A small network was trained on invented records. Each row is its activation on one of them, seen along a few directions.
Each row is followed by the record's values for the fields VUT, SUZU, VIDOG, DOR, TOTU, TANU, SATUL.
The largest differences between rows may come from other fields.
Strong random noise was added to every row along 2 fixed directions; ignore it. To show where, here is one row again and again, with new noise each time:
[-145 -207  -39  207  307  -78  159   68  -96 -253  -52  127   -2  179
    4  -12 -284  291 -282   36  371 -389 -148   14]
[-354  122  597  628  259  194 -327  313  431 -398  -32   56  208  344
 -459  -82 -768  553 -218 -295   70 -442 -754  444]
[-349   77  447  474  175  155  -38  323  240 -426 -136    8  119  181
 -439   49 -543  219 -652  164  502 -725 -761  179]
[  39 -437 -380   68  484 -264  141 -172 -272  -75   97  268  -52  288
  396 -156 -203  585  354 -395  -44  113  418   45]

[  27   51   32   14  -40  201  148   -3  129   -3  -93  184  -15   12
   80 -119  124  106 -115  208  -51 -157 -361  140]
VUT is fola, SUZU is nesu, VIDOG is nar, DOR is viku, TOTU is zolel, TANU is zoki, SATUL is tivit
[-138  376  414  347  -52   62 -291  258  539   69  -69 -201   35  349
 -212 -265 -528  581  425 -528 -603  188 -405  162]
VUT is fola, SUZU is lugir, VIDOG is vuka, DOR is viku, TOTU is fozad, TANU is loz, SATUL is tivit
[ 101  140   -1 -257  174  107  316 -206  -30   31  144  242   -7   39
    3  -23  197 -207 -255  111   88 -274 -176   15]
VUT is fola, SUZU is lugir, VIDOG is vuka, DOR is poze, TOTU is zolel, TANU is loz, SATUL is foto
[-120   63   70    4  -93   20  -46   -3   68    1 -140  -69   74  261
 -136  -58  -71  -89  118  -49  -10  163  107 -132]
VUT is matem, SUZU is lugir, VIDOG is vuka, DOR is poze, TOTU is fozad, TANU is loz, SATUL is tivit
[ 278 -336 -545 -359   20 -295  361 -206 -450  312  280 -187  -66 -313
  299   47  395 -424  112  204  -72  294  502 -113]
VUT is fola, SUZU is lugir, VIDOG is vuka, DOR is poze, TOTU is fozad, TANU is loz, SATUL is tivit
[ 249 -215 -548 -193  332  -67  309 -228 -423   71   98  274 -117 -208
  424   44  128 -276  -45  140  269   21  298 -250]
VUT is fola, SUZU is lugir, VIDOG is nar, DOR is poze, TOTU is fozad, TANU is loz, SATUL is foto
[-201 -389 -186  252  199 -196   14   95  307 -169 -188  152   98   62
  103 -357 -220  313  500  -43  217   57  584 -233]
VUT is bapus, SUZU is nesu, VIDOG is nar, DOR is poze, TOTU is fozad, TANU is loz, SATUL is tivit
[ 233   14  -61 -181   33   14  120 -180 -256  -24  193 -108 -124  -15
  129   63  357 -321 -104  -35   16  157  239  134]
VUT is konar, SUZU is lugir, VIDOG is vuka, DOR is poze, TOTU is zolel, TANU is zoki, SATUL is foto
[ -83  193  159   70  243   74   52 -162  151 -236    9  361  -19  199
  -21  -64 -204  188  -38  131  -12 -279 -226  454]
VUT is fola, SUZU is nesu, VIDOG is nar, DOR is viku, TOTU is zolel, TANU is zoki, SATUL is tivit
[  64  142   54 -204  150  -38  -52  -73 -217  -27  173  -33  -11  -46
   87   36  -75   10 -295  152 -123   56  -80  172]
VUT is fola, SUZU is lugir, VIDOG is vuka, DOR is viku, TOTU is fozad, TANU is loz, SATUL is foto
[  58 -232 -168  -41 -333 -189 -251  146    9  105   22 -302 -118 -166
  -18 -117  202   73  410 -222 -372  431  365 -381]
VUT is matem, SUZU is lugir, VIDOG is vuka, DOR is viku, TOTU is zolel, TANU is loz, SATUL is foto
[ -41 -186   19  151  -93   -2 -212 -113  -28   16   94   43  -21   81
  220 -148 -216  408  449 -180  -80  303  281  132]
VUT is matem, SUZU is nesu, VIDOG is nar, DOR is viku, TOTU is fozad, TANU is zoki, SATUL is tivit
[ 231 -280 -359 -329  165 -171  267 -224 -562  339   49  -75  -52 -396
  320  -24  333 -147  148  -77 -133  484  562 -249]
VUT is fola, SUZU is lugir, VIDOG is vuka, DOR is poze, TOTU is fozad, TANU is loz, SATUL is tivit
[ -84 -177   38  245  -73 -147 -535  306  183   13  223  -97   -3  -77
 -254  -37 -279  234  464 -498 -396  349  138  255]
VUT is konar, SUZU is nesu, VIDOG is vuka, DOR is viku, TOTU is zolel, TANU is loz, SATUL is foto
[  45  120   44   37  215   39 -288 -164  250   38  308  -86  131  125
  180  -74  130  205  420 -435 -292  502  134  164]
VUT is matem, SUZU is lugir, VIDOG is vuka, DOR is poze, TOTU is fozad, TANU is loz, SATUL is tivit
[ -66  -65  193  627   -7 -136 -517  108  320 -151  208   35  135    5
 -129 -179 -241  392  489 -446 -315  290   28  292]
VUT is matem, SUZU is nesu, VIDOG is nar, DOR is viku, TOTU is zolel, TANU is loz, SATUL is foto
[-135 -256  -75  380  -78 -158 -307  251  160 -200 -205 -164   55  108
  -39 -170 -383  346  464 -125 -182  204  193  106]
VUT is konar, SUZU is nesu, VIDOG is nar, DOR is viku, TOTU is fozad, TANU is zoki, SATUL is tivit
[ 328  126 -329 -534  498 -119   34 -712 -516  240  811  216 -147  -99
  377  279  122 -152  128  -61 -238  330  414  469]
VUT is fola, SUZU is lugir, VIDOG is vuka, DOR is poze, TOTU is fozad, TANU is loz, SATUL is foto
[-106   47   28  296   76   52   24  -68  159   51 -191  317  117  185
 -178  -51 -403  265   31 -145 -113  103 -125  137]
VUT is fola, SUZU is nesu, VIDOG is nar, DOR is poze, TOTU is fozad, TANU is loz, SATUL is tivit
[  52    1  315  232   17   94 -360  -41  198  -80   51   -8  149 -164
 -243   33 -395 -149  -60  -57  179 -115 -315  268]
VUT is matem, SUZU is lugir, VIDOG is nar, DOR is poze, TOTU is fozad, TANU is zoki, SATUL is tivit
[ 156   88  300 -255 -232  256 -120  -71  128  110   12  -27   21   14
  -97  124   57    6  -88  -54 -262  195 -304  175]
VUT is konar, SUZU is lugir, VIDOG is vuka, DOR is viku, TOTU is fozad, TANU is zoki, SATUL is tivit
[  48  -22 -109  -90  -54  -54   65   23   91  136 -355 -208    8  -45
  -75 -118  219  -91  -12   65  -10 -276  -44 -135]
VUT is fola, SUZU is lugir, VIDOG is nar, DOR is viku, TOTU is zolel, TANU is loz, SATUL is tivit
[  60  102  434   65  -39   -6   27  272  120 -110 -251 -133  160   81
 -307   91 -107  -21 -259  156  307 -168 -500  101]
VUT is fola, SUZU is lugir, VIDOG is vuka, DOR is viku, TOTU is fozad, TANU is zoki, SATUL is tivit
[ -81 -114  131  152 -339  103  -45  317  415  -30 -349 -252   52  -15
  -61 -157  153  157  199 -276 -187  202  144 -202]
VUT is matem, SUZU is nesu, VIDOG is nar, DOR is poze, TOTU is fozad, TANU is zoki, SATUL is tivit
[  70  -44 -293 -329  109  -21  708 -260 -375  -53 -140  432 -131  104
  292  -62  144 -406 -512  347  407 -402  -39 -337]
VUT is fola, SUZU is lugir, VIDOG is vuka, DOR is poze, TOTU is zolel, TANU is loz, SATUL is foto
[  96 -224 -325 -302 -177  -44  195 -250 -332  170   15 -271 -266 -325
  269  270  277 -389 -136  426  245  -18  153 -188]
VUT is konar, SUZU is lugir, VIDOG is vuka, DOR is viku, TOTU is fozad, TANU is zoki, SATUL is tivit
[  -2 -229 -352  -13  198 -143  125  218 -267    6 -274   62 -177 -122
  172   -5  218  -65   90  498  271  -63  374 -432]
VUT is fola, SUZU is nesu, VIDOG is vuka, DOR is viku, TOTU is fozad, TANU is loz, SATUL is foto
[-260  231  324 -227   48   66  304   10   74 -157 -134  -24   37   22
 -200   39  -71 -189 -756  559  557 -551 -587   94]
VUT is fola, SUZU is lugir, VIDOG is vuka, DOR is viku, TOTU is fozad, TANU is loz, SATUL is tivit
[ -57 -117  202  264  312  -96 -142   44   76 -317   52   44   47  244
  -38   -9 -436  509  301 -420 -166  -15   31  192]
VUT is fola, SUZU is lugir, VIDOG is nar, DOR is viku, TOTU is zolel, TANU is loz, SATUL is foto
[-228  443  620  147 -241  158 -399  279  540    7  111 -142  197  -34
 -268  -27 -142    1   24 -222  -30   12 -620  101]
VUT is bapus, SUZU is lugir, VIDOG is vuka, DOR is viku, TOTU is fozad, TANU is loz, SATUL is tivit
[ 188 -420 -586  -71  266 -276  246 -290 -416  137 -114  524  -38  263
  358  -12  136  238  311  -46   53  174  583 -310]
VUT is konar, SUZU is nesu, VIDOG is nar, DOR is poze, TOTU is fozad, TANU is loz, SATUL is foto
[ -43   48  268  119 -197  -81 -225  164  271  -56  213   76  -40  -19
 -211 -241 -206  110  280 -385 -133  162 -149   32]
VUT is bapus, SUZU is lugir, VIDOG is vuka, DOR is viku, TOTU is zolel, TANU is loz, SATUL is foto
[ 138 -186 -380 -160 -111 -230  172 -233 -415  -11   -4  224 -204  -35
  251   24  107  -80   69   71  324   12  444   21]
VUT is matem, SUZU is nesu, VIDOG is nar, DOR is viku, TOTU is zolel, TANU is zoki, SATUL is foto
[  14 -213 -218   -7  155  -80  199  -83  123    3  -44  -27  -13   34
  104   93 -211  122   83  -21  -43  -41  179  184]
VUT is fola, SUZU is nesu, VIDOG is nar, DOR is poze, TOTU is fozad, TANU is zoki, SATUL is tivit
[ 134 -181 -283 -155  -61 -199 -100 -195 -250  296  369   86   50  -60
  314   13  208  145  336 -393 -114  564  594   53]
VUT is matem, SUZU is nesu, VIDOG is nar, DOR is poze, TOTU is fozad, TANU is loz, SATUL is tivit
[ 222   25 -463 -328  285 -173  388 -384 -415  -40 -115  375   -2  280
  504   45   42  116  335  -82    5   -1  260  -25]
VUT is fola, SUZU is lugir, VIDOG is nar, DOR is viku, TOTU is fozad, TANU is zoki, SATUL is foto

Which values does each new row have?
[  13   77  153   71  -68   26 -128   26   10  133  132 -114   63  224
   87 -219 -216  473  276 -513 -558   81  -79  159]
VUT is fola, SUZU is lugir, VIDOG is nar, DOR is viku, TOTU is zolel, TANU is loz, SATUL is foto
[ 236  -47 -137 -291  213 -134  -89 -395 -341  227  581   24   22 -184
  346  -66  -55   47  347 -345 -551  531  319  303]
VUT is fola, SUZU is lugir, VIDOG is vuka, DOR is poze, TOTU is fozad, TANU is loz, SATUL is foto
[-279   20  -42   88  -83  -23  -35  287  171  -76    6  -81   42 -109
  -67   21 -139  212  135 -178 -100  -76 -119   95]
VUT is fola, SUZU is nesu, VIDOG is nar, DOR is viku, TOTU is zolel, TANU is loz, SATUL is foto
[ 154  -47 -441 -461 -119 -172  698 -197 -490   14 -108  283 -251   -5
  318   80  386 -399 -351  500  308 -227  247 -203]
VUT is fola, SUZU is nesu, VIDOG is vuka, DOR is viku, TOTU is zolel, TANU is zoki, SATUL is foto
[ 209 -112  -67 -371 -135  168  193  -76  -86  227 -149  -48   63    3
  224 -225  371  147  396 -155 -386  321  308 -286]
VUT is fola, SUZU is lugir, VIDOG is vuka, DOR is poze, TOTU is fozad, TANU is zoki, SATUL is tivit
[-205   22  376  106  135   89  -46  166  191 -320 -256  190  126   34
 -151  -88 -525  288  -56   44  126 -123 -323  409]
VUT is fola, SUZU is nesu, VIDOG is nar, DOR is viku, TOTU is fozad, TANU is zoki, SATUL is tivit
[-319  256  587  651 -180  332 -558  480  638 -100  -60  -91  267  229
 -279 -185 -482  439  349 -442 -153   26 -415  220]
VUT is matem, SUZU is nesu, VIDOG is nar, DOR is poze, TOTU is fozad, TANU is loz, SATUL is tivit
[-356 -116  159  201 -118  -92  315  272  -16 -136 -492 -110  160    1
 -164 -129  -14   15 -459  477  499 -560 -201 -191]
VUT is fola, SUZU is nesu, VIDOG is nar, DOR is viku, TOTU is fozad, TANU is loz, SATUL is tivit
[ -66  208   20 -111   97   40  161 -152   77 -144   93  326  115   58
 -254   63  -49  101 -274  161  188 -398 -325  305]
VUT is fola, SUZU is nesu, VIDOG is nar, DOR is viku, TOTU is zolel, TANU is loz, SATUL is foto
[ 228  194 -231 -230  -65  148  347   20  -75  101 -273  -88  -56   27
  158  -91  221 -116  -72  218  -70   97  -54 -390]
VUT is fola, SUZU is lugir, VIDOG is vuka, DOR is poze, TOTU is fozad, TANU is zoki, SATUL is tivit
[  39 -107 -247   41  198 -150  172   78 -466 -197  -36   21  -24 -180
 -166  243 -110 -146 -198  573  527 -202  405  -78]
VUT is fola, SUZU is nesu, VIDOG is nar, DOR is poze, TOTU is fozad, TANU is loz, SATUL is foto
[ -72   32  259   35 -149 -147 -178  285  138  -55  -48 -289   37 -177
 -318   96  -30 -125  203 -165 -242  -59  -14  -40]
VUT is fola, SUZU is lugir, VIDOG is vuka, DOR is viku, TOTU is zolel, TANU is loz, SATUL is foto
[  45   14  288  296 -127   79  -61  164  249 -186   -4  -79    9  -95
 -277 -140  -54  -64 -152  -12  170 -161   72  103]
VUT is matem, SUZU is nesu, VIDOG is nar, DOR is poze, TOTU is zolel, TANU is zoki, SATUL is foto
[ 316  -62 -697 -657  256 -288  563 -626 -679  331  194  121 -336 -100
  529  186  764 -217   27  168  -71  196  600 -268]
VUT is fola, SUZU is lugir, VIDOG is vuka, DOR is viku, TOTU is zolel, TANU is loz, SATUL is foto
[  98  -79 -130 -259 -211  -44  542  -33  -95   47 -141  -61 -201 -332
   81   99  382 -628 -380  608  806 -301  -18 -459]
VUT is bapus, SUZU is lugir, VIDOG is vuka, DOR is poze, TOTU is fozad, TANU is zoki, SATUL is tivit
[  24   61  -18  -36 -274  166  -29   94  -15   16  -53 -457   32 -450
  -46  193  122 -495 -294  323  395 -259  -21 -332]
VUT is matem, SUZU is lugir, VIDOG is nar, DOR is poze, TOTU is fozad, TANU is zoki, SATUL is tivit
[ 147 -202 -160 -373   98 -110  336  -33   11  133 -152  188 -151  103
  323 -118   83  181  -91   89   90   53   55   26]
VUT is fola, SUZU is nesu, VIDOG is vuka, DOR is viku, TOTU is fozad, TANU is zoki, SATUL is tivit
[-131   95  113   98  -89   40 -150   91  -90   16  183  -92   76   52
 -262  -41    0  -31  -16  -11  -60 -153 -391   94]
VUT is fola, SUZU is lugir, VIDOG is vuka, DOR is viku, TOTU is zolel, TANU is loz, SATUL is foto
